These are the activations of a small neural network, seen along a few directions. Each row is one input.
Each table varies a few parts of the input and shows all the possible inputs, shuffled.
A made-up example of a description, with smaller parts first: one of 4 places along a line, together with either a single point or one of 11 places around a ring or (one of 3 separate values, together with one of 5 places around a ring).
Shared parts are said once, and a part with two or three values counts as separate values.

Other details of the inputs shift rows strongly along two fixed directions, in all tables alike. That doesn't count.

A family of inputs:
R1: [  3  -5  -7 -12  -2 -18   7   1  12   0   7  11   1   4 -18  12]
R2: [-25   8 -24  16  18 -26   7   1  -5  23  -7  15 -26  29 -37  41]
R3: [  9  -3  22  -5   1  -8 -26 -23 -25 -11  24 -11  20   7   7  -8]
R4: [-29  30 -30   4  13  16   2  20  -3 -19 -18  19 -20  -7 -10  11]
R5: [  1  61  44 -10  13  -4 -42 -30 -19 -29  90   0  16  22  13 -33]
R6: [-33  19 -45   1  44  13  19  43   4  16 -27  39 -39 -18 -17  17]
R7: [ 25 -51   1   5 -28  13  17   5   7   5 -58 -31  22 -15   6  -3]
R8: [ 20 -76  11   2 -23  20  29  -1   1  14 -54 -26  29 -31  32 -18]
R9: [ 11  17  18  -3 -23  20 -12  -6   0 -10  25  -4  14   7  12 -26]
R10: [ 39 -46  19   3 -42   8  37   9  27  -7 -48 -43  24 -35  13 -16]
R11: [  0  46  36  -8  13  28 -27 -24  -7 -10  68  -2  20  10  40 -58]
R12: [ 28 -59  13  -8 -26  21  21  10  18  17 -41 -22  12 -41  29 -14]
R13: [-28   5 -35 -16  21 -25   9  29  17  25  -4  29 -34  21 -34  48]
R14: [ -5  49  17  -1   5 -12 -44 -21 -14 -12  63  10  -4  28   9   5]
R15: [  1  11 -15   5   2 -25   5   1  12   1  13  21 -13  24 -22  25]
R16: [ -9   6  -6  -2  14  -8  -4   5 -15 -33  -4  13 -14 -22  -6  12]
R17: [  9   8  18  -8  -4  25  -6  -8  -1   6  30   6  14  -5  26 -38]
R18: [-29   2 -40   2  35 -28   8  13   6  34 -17  20 -30  23 -53  37]
R19: [-37  14 -46  10  22   1  12  28  10  42 -30  16 -35  31 -48  25]
R20: [ 16 -46   1  -5 -45   9  19  11  21   4 -46 -27  13 -25  17   1]
R21: [ 19   0  26   9 -16 -18   8 -16   4 -21  19 -14  15   2  10   0]
R22: [  3  20   8   9   2  -8 -22 -23 -21 -54  10   2   2 -15  18  -2]
R23: [ 20 -13  15  10 -10 -13 -13 -23 -21 -13   6 -18  16   9  10   5]
R24: [ -8   1   0   4  17  19  -5  -4  -9  31  -1  -3  -1  -3   3 -23]
Each input here is: one of 4 places along a line, together with either a single point or one of 5 places along a line.
Question: The inputs of R19 and R2 match in every part but the place on the line of 4. If R9 is changed in the same way as R19 into R2, which row does it become?
Answer: R15
Question: Which other rows agree with R6 in the place on the line of 4? List them by row number.
Answer: R8, R11, R12, R17, R24
Question: Which other rows does R3 become when the place on the line of 5 takes its other values? List them by row number.
Answer: R1, R5, R13, R18
Question: Which other rows does R16 become when the place on the line of 4 takes its other values? List them by row number.
Answer: R4, R6, R22

A family of inputs:
R25: [ 19 -66 -15   5 -25 -15  48  16  20  -9 -74 -15   0 -40  -4  30]
R26: [  2  25  18  -6   0  -1 -24 -16  -7  -7  43   1   8  17   6 -12]
R27: [ 12 -10  17  -3 -12  30   0  -3   0  -2  -6 -14  18 -22  26 -35]
R28: [-25  11 -36   3  24 -12  10  21   7  30 -10  24 -26  27 -33  28]
R29: [ -1  27  17  -2   1   2 -26 -16 -10  -5  39  -2   6  18   6 -12]
R30: [ -9  36  11  -5  14  29 -22  -4  -8   3  33   8   3   3  20 -36]
R31: [ 14 -17  19  -1 -14   4  -7 -14 -10 -21  -7 -17  16 -22  16 -11]
R32: [ 16 -12  17   1 -18  -1  -4 -13  -6 -31  -5 -13  13 -22  17  -3]
R33: [ -6  29  13   0  12   3 -26 -16 -19 -16  32   4   3   3   9 -13]
R34: [ 17 -21  20   3 -15   5  -4 -17  -7  -5  -2 -19  19 -10  18 -14]
R35: [ -7  32  11  -7  11  30 -24  -3  -7   2  30   6   4   2  19 -34]
R36: [ 18 -16  22   2 -19   0  -2 -15  -2  -7   3 -20  18  -6  15 -11]
R37: [ 21 -15  24  -2 -21  -2  -1 -16   0 -11   9 -18  20  -5  13 -13]
R38: [-27  15 -38   2  28 -14  11  24   4  15 -15  26 -30  15 -34  31]
R39: [-24   9 -37   1  23 -12   9  23   8  31 -11  24 -27  25 -31  30]
R40: [-19  19 -25  -2  20 -18   8  16  12  22  11  23 -22  28 -26  24]
R41: [ 23 -75 -10   6 -32 -13  51  16  26  12 -73 -26   6 -26  -9  23]
R42: [-24  29 -30   3  23 -15   3  18   2  -1   2  28 -28  17 -27  29]
Question: What is each input in this table made of?
Answer: one of 3 separate values, together with either a single point or one of 5 places along a line
Question: The inputs of R35 and R30 match in every part but the choice among 3 separate values. If R32 is changed in the same way as R35 into R30, which row does it become?
Answer: R25
